A small network was trained on made-up records. Each row is its average activation on records with the value named, seen along a few directions.
Values that are neighbours, or in one group, have similar rows; names and order tell nothing.
In the rows, 500 means zero.
Strong random noise was added to every row along 12 fixed directions; ignore it. To show where, here is one row again and again, with new noise each time:
[518 529 470 590 411 458 494 450 622 357 556 559 419 540 477 440 533 373
 565 477 353 500 387 583 452 567]
[396 259 579 404 338 473 752 500 504 517 527 575 149 585 490 569 439 500
 564 857 371 562 445 663 734 418]
[637 414 551 495 603 654 535 535 170 636 515 521 390 589 598 450 293 366
 581 496 504 486 475 487 376 567]
[316 309 441 487 411 372 485 594 604 514 413 569 317 462 472 534 393 490
 424 595 245 487 436 565 452 479]
[313 459 503 457 444 464 664 631 577 450 511 473 322 563 431 547 528 424
 213 817 343 553 561 474 408 514]
[536 639 568 517 417 480 310 533 559 522 512 649 432 530 514 431 433 616
 503 483 390 365 438 528 528 559]
[393 269 512 398 585 403 700 664 440 550 449 474 223 296 527 555 423 469
 589 526 330 683 525 360 373 234]
[463 503 627 472 424 629 539 621 429 544 614 484 218 632 493 464 409 256
 486 682 415 440 524 600 424 679]
[472 671 442 472 446 330 667 596 524 318 590 373 502 278 423 474 651 500
 475 375 531 610 550 492 462 282]
[589 751 485 679 483 557 380 477 374 588 445 539 443 325 426 458 369 255
 489 472 559 439 484 681 425 602]
[531 432 382 574 504 350 581 365 458 448 460 669 498 365 496 532 490 650
 487 408 470 599 457 489 491 266]
[521 580 505 464 523 398 618 567 378 543 353 572 346 465 537 540 360 477
 439 430 475 497 522 514 364 483]
[615 428 387 631 552 535 447 425 322 513 499 477 600 385 506 426 406 380
 633 386 501 539 381 566 468 456]
[463 159 524 557 538 575 409 332 392 634 592 761 447 619 552 547 407 694
 436 605 495 511 540 418 501 416]


Ramom, 16 values:
p3: [397 299 436 528 487 344 570 334 730 437 349 493 673 497 459 616 593 671
 513 610 529 594 436 527 685 417]
p14: [570 501 457 359 423 474 437 563 503 460 636 567 548 564 583 419 533 753
 584 330 421 379 422 529 592 429]
p9: [432 488 481 552 438 511 229 405 550 607 521 619 558 476 474 545 464 562
 523 250 619 385 572 570 511 576]
p13: [550 610 413 429 527 515 603 600 242 560 511 378 547 381 499 530 407 373
 464 305 687 482 559 624 423 517]
p16: [488 517 577 497 614 585 448 379 532 531 467 514 609 662 527 577 588 525
 417 471 738 517 688 331 441 577]
p6: [335 436 315 606 428 421 611 406 551 461 503 718 265 449 409 623 475 270
 275 405 378 565 577 614 209 531]
p7: [527 715 627 608 480 614 472 377 713 490 551 592 492 501 448 513 670 466
 544 663 579 544 487 494 649 542]
p10: [456 429 515 549 589 629 437 587 537 570 490 389 462 518 488 477 461 322
 444 643 369 482 500 438 328 644]
p1: [432 552 435 451 443 579 270 650 617 373 850 447 643 543 468 377 666 555
 362 306 390 401 540 418 318 563]
p11: [453 422 376 507 367 377 516 335 441 416 549 549 624 541 460 550 559 669
 394 347 642 451 597 638 600 437]
p15: [540 564 599 500 553 482 520 351 669 537 285 550 499 562 546 581 556 478
 690 459 615 524 500 448 618 570]
p8: [654 501 446 581 644 660 437 488 139 696 415 444 719 403 513 450 349 580
 432 668 623 516 450 460 608 424]
p12: [540 407 566 505 543 598 313 492 730 568 338 558 491 622 546 469 449 528
 610 715 292 421 337 483 642 659]
p5: [434 388 493 523 460 532 362 480 428 540 590 434 560 502 500 496 471 439
 549 337 587 431 593 545 443 563]
p4: [720 663 712 573 649 745 422 437 576 525 587 479 406 475 531 428 582 351
 783 656 490 538 467 350 540 578]
p2: [632 544 487 449 615 586 636 608 429 555 395 395 401 461 547 475 402 300
 625 543 373 537 418 510 441 542]
Ramom is arranged as a ring.
Going along Ramom from p10 by way of its neighbour p4, in what order are p9, p6, p7, p15, p5 met?
Answer: p7, p6, p9, p15, p5
List every value one step from p14, in the order listed.
Answer: p1, p2
What is the length, in steps, of the shortest route from p12 to p13?
Answer: 4

Zogo, 12 values:
h6: [282 231 326 560 467 514 505 326 565 613 334 656 690 697 417 674 493 637
  57 875 545 495 514 574 651 599]
h7: [522 447 648 411 466 464 337 606 496 539 564 559 539 645 570 429 456 770
 493 417 526 350 523 396 520 538]
h3: [424 500 300 611 497 436 272 408 680 404 632 674 617 440 419 537 583 609
 224 381 387 435 557 462 348 434]
h10: [520 684 558 686 407 584 382 276 505 542 635 709 283 452 416 495 504 322
 571 411 611 472 625 644 426 604]
h11: [255  67 344 555 429 370 315 461 598 586 356 611 526 449 511 586 333 536
 544 468 299 492 327 630 557 504]
h1: [645 515 495 596 534 464 633 288 506 431 381 710 534 610 543 528 506 639
 508 686 464 618 331 427 632 434]
h8: [535 799 436 541 245 438 770 400 459 244 767 600 385 577 362 453 656 557
 149 713 528 466 570 720 529 447]
h12: [599 634 478 469 496 422 641 514 583 367 391 552 384 511 550 495 521 540
 487 583 274 553 426 476 447 492]
h4: [485 132 534 479 722 495 316 337 400 797 306 634 719 502 635 710 385 812
 500 292 807 443 650 338 525 407]
h9: [741 532 550 539 544 529 738 268 501 357 589 585 538 647 605 491 586 554
 699 349 578 615 424 468 484 425]
h2: [505 523 439 497 466 420 533 463 417 488 197 323 779 730 533 470 409 485
 429 573 605 386 400 611 649 750]
h5: [409 596 290 595 603 491 130 525 460 564 556 689 723 428 450 438 501 653
 122 150 472 373 658 316 129 487]
A value of Zogo combines one of 4 hidden first parts with one of 3 second parts; all combinations occur once.
h7 and h9 share the first part; h7 and h8 share the second. Which value has the first part of h8 and the second part of h9?
Answer: h12
h6 and h11 share the first part; h6 and h5 share the second. Which value has the first part of h5 and the second part of h11?
Answer: h10
